A small network was shown many inputs. Here are its activations along a few directions, one row for each input.
Each table varies a few parts of the input and shows all the possible inputs, shuffled.
A made-up example of a description, with smaller parts first: one of 4 places along a line, together with either a single point or one of 11 places around a ring or (one of 2 separate values, together with one of 8 places around a ring).
Shared parts are said once, and a part with two or three values counts as separate values.

Other details of the inputs vary at random and push rows far along two fixed directions, the same in every table; ignore that.
These rows show it; all are for the same input, with only those details redrawn:
[ -6  -5 -23   5 -54 -59  13  -8  25  21 -32  55  29   4]
[ -6 -20  -2  26 -31  42  32 -12  17  -4 -10 -15  -8  29]
[-13  16  -7   5  30  14 -22   6  -2 -21  16  13  -1   5]
[-13  14  -5   7  30  23 -19   5  -2 -22  17   7  -4   7]
[-13  16  -7   5  30  14 -22   6  -2 -21  16  13  -1   4]
[-13  19  -9   2  32   6 -26   7  -3 -20  16  20   2   1]
[-14  19  -5   5  42  26 -27   7  -6 -27  23   7  -6   5]
[ -6  -5 -23   5 -54 -59  13  -7  25  21 -32  55  29   4]

Table:
x1: [  9   2  10   5  27  -3 -24  11 -29 -13  17   2 -19 -10]
x2: [  5 -22  26   5 -28  18  48  -8  12   8   4 -49  -5  11]
x3: [  4 -23   1 -17 -33  26  24  -9  17  23 -24 -32 -10   3]
x4: [ 10 -25  -2   2 -55 -78   9  -5  13  21 -29  41   8 -14]
x5: [  2  14  -3 -29  29  25 -21  10 -19  10   4 -18  -9 -10]
x6: [  3  17  18 -16  44   0 -13   3 -12 -22  37 -32   0 -15]
x7: [  5  22  23 -22  28 -17 -10   6 -23  -7  18  -2  14 -14]
x8: [  8  22 -11 -32  36   4 -30  13 -14   7  -4  -9   1 -19]
x9: [ 22 -30  11  26 -28  13  26  -5  -5   0 -16 -24 -20   9]
x10: [ -1  -2  11   4  34 -16 -28  12  -9 -11  22   3 -20 -20]
x11: [ -1  26 -18   7  30   0 -23   9 -11 -14   5  21  11   3]
x12: [  9 -18  25  -2 -30  12  42  -9   6   0  -1 -40  -1  11]
x13: [ -1 -17  -3  32 -33  54  38 -11   3   3 -10 -19  -9  36]
x14: [ 12 -26  -8   7 -53 -82   9 -11  18  23 -24  35   9 -20]
x15: [-13  32 -29 -16   8 -87 -42  11   5   4  -6  83  36 -20]
x16: [  6 -20  12 -11 -17  59  24 -10   1  21 -18 -43 -16   8]
x17: [-19  18  -6  10  46  24 -25  10   0 -18  27   4  -7   2]
x18: [  6 -12 -24 -29 -51 -64   7 -11  28  47 -38  21  23 -23]
x19: [ -8  12  -6 -33  32  -4 -29  12   3  15   6  -6  -3 -24]
x20: [ 20 -11  23   6 -17  34  44  -6  -7  -4  -2 -57  -3  17]
x21: [  7  26  16 -21  30 -15 -11  12 -29  -8  24  -8  10 -10]
x22: [ 14 -39  26  28 -32  38  34 -13  -5   2 -10 -29 -28  14]
x23: [-11  18 -15   7  34   2 -27   1   2 -18  21  13   3  -4]
x24: [ -3 -17   3  28 -30  48  34 -15   7   3 -13  -9  -4  29]
Q: What do these inputs look like to the network?
A: one of 4 separate values, together with one of 6 places along a line
Q: Changing only the place on the line of 6 turns x5 into x19. The same change can be made to x13. Which row results?
A: x17
Q: Change only the choice among 4 separate values in x15. List by row number the other rows that result.
A: x3, x4, x12
Q: Change only the choice among 4 separate values in x7. List by row number the other rows that result.
A: x16, x22, x24

Table:
x25: [ 20 -36  21  26 -42  34  46 -17  -3   9 -18 -44 -23  19]
x26: [-12  17  12   2  21 -14 -17   5  -9 -28  16  36  10   2]
x27: [  2  14 -18   4  24 -25 -24  12   0 -12   7  17   4 -12]
x28: [  2  11  20   4  36  30   0   0 -15 -26  33 -42 -13   5]
x29: [-10   7  -5   6  40  46 -13  -4   7 -24  26 -31 -15   9]
x30: [ -8  16 -11 -32  17 -27 -28  10  -5  12  -3  29   2 -21]
x31: [ -2   1 -28  15 -53 -26  27  -4  14  30 -38  38  31  20]
x32: [  5   6   8 -10  34  53 -18   5 -23 -10   6 -36 -17  -4]
x33: [  1   2  17 -21  31  23 -14  10 -21  -1  17 -17 -12  -5]
x34: [ -4  37   8 -36  34 -74 -40  15 -11   4  16  46  26 -37]
x35: [ 11 -19 -11   5 -44  27  45 -10  17  17 -31 -29  -2  17]
x36: [  3 -47  14  32 -44  38  41 -11  16   7  -6 -32 -29  21]
x37: [ -7  26 -15 -26  26 -10 -18   3   0  -3   9   6  13 -13]
x38: [ 11  16   6 -15  43  25 -12  12 -22 -12  17 -29  -2   0]
x39: [ 14  17  12  -4  35  21  -7  13 -21 -14  21 -29  -7  -3]
x40: [  2 -11   4 -23 -44 -52  22  -6  15  33 -25  23  30  -8]
x41: [-20  16  -2   5  31  42 -19  10 -15  -3  15  13  -9  12]
x42: [ 14 -35  11  37 -39  40  52 -10   6  -5  -9 -52 -18  25]
x43: [  3  25  -9 -22  29  -5 -24  15 -13  -3   0  -5  12 -11]
x44: [  4   2  30  -5  35  50  -7   8 -23 -13  29 -38 -30  -1]
x45: [-10  34 -24 -16  35 -71 -48  11   2 -10  19  51  25 -30]
x46: [ -7 -17  -9   5 -45 -53  14  -7  32  19 -20  36  18  -9]
x47: [ 10  16  13   4  42  13 -10  11 -22 -22  22 -28 -12   0]
x48: [ -7  14   3 -29  24  -2 -30  14 -15   5   4   4  -1 -16]
x49: [  0 -25  -6  14 -44  50  42 -20  30   7 -13 -43  -7  27]
x50: [ 23 -28  16  13 -49  18  42 -15  -1  20 -23 -28 -10   9]
x51: [  5   4  15  22  31  49 -12   1 -29 -39  17  -6 -20  16]
x52: [  2   3  -4   1  35  56 -25   2  -9 -14   9 -26 -25   0]
x53: [ 10   7  -5 -15 -46 -78  18  -7  12  28 -17  31  36 -13]
x54: [  5   2   4  22  40  39  -8   8  -9 -30  27 -33 -22   7]
x55: [  3 -33   8  14 -53 -27  32  -9   8  18 -19   5  -8   3]
x56: [ -1  40 -11 -43  36 -71 -40  12 -14   4  15  39  38 -29]
x57: [ -5 -19 -20  -4 -51 -57   6  -8  29  35 -34  44   9  -5]
x58: [  4   6   0  -8  37  55 -15   1 -17 -11   7 -29 -23  -4]
x59: [-14  24  -7 -34  27 -28 -27   7   3   4   4  27  14 -23]
x60: [-10   7  -4 -14  29  23 -32   9  -1  -5  11  -2 -17  -6]
x61: [  3  22 -16  -8  35 -72 -57  14 -15  -4   9  56  12 -35]
x62: [ -5  15   6 -15  34  49  -8   3 -10 -16  21 -43  -3   3]
x63: [ -4  27  -9 -12  25 -73 -32   8  -9 -10  20  37  24 -26]
x64: [ -6  21   5   9  25   5 -11   2 -14 -36  24  15   8  12]
x65: [  4 -35   7  35 -41  37  50 -19  23  -3   1 -43 -12  26]
x66: [  0   9  15 -12  23 -27 -22  11 -19  -2  14  10  -8 -14]
x67: [-17   0   7   3  41  48 -15  -2  10 -21  22 -24 -21   4]
x68: [ 20 -24  -3  -9 -59 -35  30 -12   4  39 -41  11  18  -1]
x69: [ -3 -32   3  18 -56 -31  34 -12  31  18 -18  12   8   4]
x70: [-10 -14  -6  30 -43  60  52 -18  17   9 -11 -23   4  42]
x71: [  9 -16 -24   5 -57 -18  27  -8  29  25 -39   4  13  11]
x72: [ -2 -22 -13   5 -48 -52   8  -3  21  25 -23  39   6  -8]
x73: [  7  -5  15  17  35  36 -13   2 -26 -25  21 -30 -28  -4]
x74: [  0 -16 -13  25 -49  25  32 -13   6  25 -33  13   5  25]
x75: [ -9  -3  25  10  37  33  -5   3 -10 -29  33 -31 -20  -2]
x76: [  8 -40  -4  28 -39  50  33 -21  19  10 -26 -33 -24  22]
x77: [-26  31 -11  -9  26 -16 -27   9  -2   3   8  49  23  -3]
x78: [ 11 -17   1  31 -51   4  43  -9   6  -7 -24   6   7  32]
x79: [  4  -4   2  17  37  46 -19   2 -11 -23  18 -23 -29  -3]
x80: [  4  -3 -34  -1 -39 -68   2  -3  27  25 -35  42  25  -5]
x81: [ -4 -22   9  -9 -49   9  37 -11  21  24 -27 -18   9   8]
x82: [  0  -5   7 -10 -42 -83  16  -5  14  25 -20  37  26 -13]
x83: [ -7  14   4  -1  11 -33 -25  10 -17 -16   7  52   5  -2]
x84: [-15  16  -7 -20  25  -8 -30   6  11  -3   8  15   5 -13]
Q: What do these inputs look like to the network?
A: one of 5 places around a ring, together with either one of 2 separate values or one of 10 places around a ring
Q: Changing only the place on the ring of 5 turns x50 into x44. The same change can be made to x58. Which row results?
A: x30
Q: Changing only the place on the ring of 5 turns x80 into x57. The same change can be made to x47. Which row results?
A: x66
Q: List by row number the other rows that have the place on the ring of 5 in common with x62.
A: x28, x29, x37, x45, x49, x53, x56, x63, x64, x65, x70

Table:
x85: [ -4 -13 -16   7 -12  16   6 -10  26   8 -11 -12  -7   2]
x86: [ -4  -5 -11   7  -7  40  21  -9  22  -9   2 -33  -3  18]
x87: [-11 -13  -5   9 -40  14  41 -12  30  16 -12 -12  15  19]
x88: [ -2   4 -16   1 -16 -71 -24   8  -1  15 -19  70  12 -16]
x89: [ -4  27  11 -29  41  11 -31  12 -29  -6  13   8   1 -11]
x90: [  5  20 -27   1 -15 -81 -18   6  -2   0 -13  62  33  -8]
x91: [ 11  16  -3 -10  54  38 -32   9 -26 -11  12 -23 -17 -11]
x92: [ 13 -10   0   2 -32 -41  22  -5  13   3 -10  -5  14  -3]
x93: [ -3  -1  19  -5  41  12 -26  13 -13 -16  27 -19 -27 -17]
x94: [-19  12 -10 -16  43   3 -41  12   5  -4  16  13  -8 -15]
x95: [ 17  -5  -4   1 -21  30  27  -4  -5   4 -16 -33   3  16]
x96: [ -3 -24  14  23 -36  23  30 -12   1  -1 -11   4  -5  24]
x97: [ -8  29   2   9  43   2 -25  12 -24 -25  29  18   6   3]
x98: [ 10 -12  12   8 -40  42  52 -12   0  17 -18 -37   0  27]
x99: [ 10  -6 -12  -8 -15 -80 -14  -1   8  16 -12  30  15 -28]
x100: [  7 -10   3  -8 -15  14   6   2  -5  20 -22  -7 -13   0]
x101: [ -6   1  36  -5  41  40  -8   2 -14 -27  36 -33 -24  -3]
x102: [-17  -7  -4 -11 -34 -13  15 -11  26  17 -14  21  12   3]
x103: [  4 -15  20  10 -20   2  34  -7   6   1   7 -28   4  10]
x104: [  3  12 -11  14  40  -1 -37   7 -16 -20  13  18 -10  -9]
Q: Changing only one part turns x104 into x90. The same change can be made to x99. Which row results?
A: x92
Q: What do these inputs look like to the network?
A: one of 4 separate values, together with one of 5 places around a ring
Q: Change only the choice among 4 separate values in x93. List by row number the other rows that result.
A: x88, x94, x100

Table:
x105: [ 12 -53  27  27 -56  27  46 -23   7   6 -19 -11 -17  27]
x106: [ -2   1 -13 -28 -25 -54 -17   3  -6  24 -12  13  14 -26]
x107: [ 14 -15  12   5 -31  17  48 -11  -1  13   3 -44 -13  21]
x108: [-17  -7   1  -4  35  64  -8  -2  13 -13  16 -29 -22   6]
x109: [ -7   2  -4   0 -29 -27  11   0  -1  13 -15  38  43  13]
x110: [ 11 -10   6  12 -23 -56  11  -1  -2  21 -14  15   9 -18]
x111: [  1   5  -8 -17 -18 -58 -18   0  -4  31 -25  21  20 -39]
x112: [-12   1  -5  26   1  63  15  -8  -7 -28  21 -26 -26  24]
x113: [  6   1   7 -32 -29 -44  13  -8  19  22  -9   6  18 -22]
x114: [  8  34  12  -9  60  -8 -21   9 -25  -6  26  -9  -2 -19]
x115: [ 19  10  17  -3  32  30  12   3 -13 -23  14 -49 -14  10]
x116: [  2   8   8  -5  34 -19 -23  15 -26 -14  33  -9 -12 -12]
x117: [-16  22   3   6  17  17 -10   5 -16 -26   8  25  -4   6]
x118: [  5 -18  38  12  10  41  18   7 -22 -15  14 -39 -25  12]
x119: [-17 -16  -1  26 -48  24  46 -19  30  -8 -12  -4  -3  21]
x120: [ -1  -6 -13  33 -26 -35   4   5  11  14 -16  36   4  -3]
x121: [-11 -29   4  24 -52  33  55 -19  32   8 -10 -24  22  34]
x122: [ 23 -51  13  32 -43  30  40 -24  15 -11 -17 -31 -19  25]
x123: [ -7  10  20 -27  32  19 -31  13 -29  -8   8 -15  -8 -19]
x124: [ -7  -3  17   2  43   2 -29  -3   0 -28  34   4 -12 -10]
x125: [ 22 -43  17  26 -52  11  55  -9  10   0 -22 -45 -12  20]
x126: [ 15  16  11 -18  25   4 -12  -2 -15   6  12 -17  -3 -27]
x127: [-15  -4 -10  15 -27 -53   1   9  27   6  -9  44  11  -3]
x128: [ -4   3  -3  28  19  72   3 -14   4  -8   6 -22 -22  20]
x129: [-11  12  10  15  36  18 -26  24 -18 -25  19  18 -17   6]
x130: [-16  11  13 -27  36   8 -31   8  -5 -11  18 -24  -5 -27]
x131: [ 26   2  -2 -28 -29 -45   9  -5   5  13 -23   3  19 -18]
x132: [ -7   9 -13  -6 -29 -32  -3  -6  10  18 -28  57  18  11]
x133: [ 19 -27  30 -10 -50  38  51 -15   0  18 -19 -40 -10  12]
x134: [  3  34  23 -26  56  -8 -21  17 -33 -13  25   2  -1  -9]
x135: [ -2   1 -27  -6  -7 -35 -16  -4  10  30 -24  42  15 -20]
x136: [ 12  -1 -22 -19 -20 -36   3  10  15  24 -33  11  17  -4]
x137: [ -4  -4   9  -8 -11 -70   1   6  11   8   0  22  15 -19]
x138: [ -3  35 -19  -6  54  11 -46   6  -5 -30  12  18  -1   2]
x139: [ -4 -18  -3  45 -47  45  50 -23  14   0 -19 -15 -12  22]
x140: [  3   8 -19 -13  -3 -36  -7   9   7  38 -22  21  15 -18]
x141: [  0  16 -10   5  26  11 -14   6  -7 -24  11  -1  27  11]
x142: [ 16   0  -4 -29 -35 -40   9  -7  -1  26  -6   2  11 -16]
x143: [  2   3 -18 -10  30  21 -24   5   1 -13  -5  -2  -6  -2]
x144: [-13  34 -21  -8  48  12 -47   4 -11 -17  28  20  -7   3]
x145: [  3  -4   0  31  21  39  -6  15  -2 -36  11 -19 -24  17]
x146: [ 12 -17  -3  16 -21 -55  -5 -15   5  16 -13  42  10 -17]
x147: [  0 -39 -14  12 -46  51  37 -17  18  21 -18 -30 -21  26]
x148: [ -5  17   6 -25  44  26 -24  23 -18   3   8  -6  -8  -2]
x149: [  9  -4 -10 -23 -31 -53  -8   1   4  15 -34   8  21 -24]
x150: [  1  13   7 -21 -10 -62  13  -1  14  16  -2  16  21 -12]
x151: [ -8  14 -27  -5 -18 -55 -10   1  -1  14   2  44  47   2]
x152: [-14  16   0 -24  48  19 -22  18   7  -1  18 -17  -6  -9]
x153: [ -1 -39   5   8 -44  58  41 -13  13  19 -31 -19 -17  28]
x154: [ -7  -5  -1  31  18  46  -6  13  -9 -24  29 -21 -33  19]
x155: [ -6   8   2  25  32  55   0  -3 -12 -13  21 -24  10  13]
x156: [ -5  24 -15 -27  51   6 -39  23 -16   3  24  -7  -8 -10]
x157: [-22  32  -8  -9  53  14 -40   2   9 -22  25  19  -2   0]
x158: [ -3  20 -27   4 -18 -50  -7  -1   7 -14 -20  49  22  -5]
x159: [  5 -10   4   7  21   0 -22  -5 -14 -17  29   2 -17  -1]
Q: Changing only one part turns x156 into x152. The same change can be made to x154. Which row results?
A: x127
Q: What do these inputs look like to the network?
A: one of 5 separate values, together with either a single point or one of 10 places around a ring
Q: Change only the place on the ring of 10 in x149. List by row number the other rows that result.
A: x115, x122, x125, x131, x136, x138, x143, x145, x158
Q: Change only the place on the ring of 10 in x134. List by row number the other rows that result.
A: x105, x117, x118, x123, x129, x132, x133, x148, x153
Q: Change only the choice among 5 separate values in x141. List by row number the other rows that result.
A: x109, x121, x151, x155
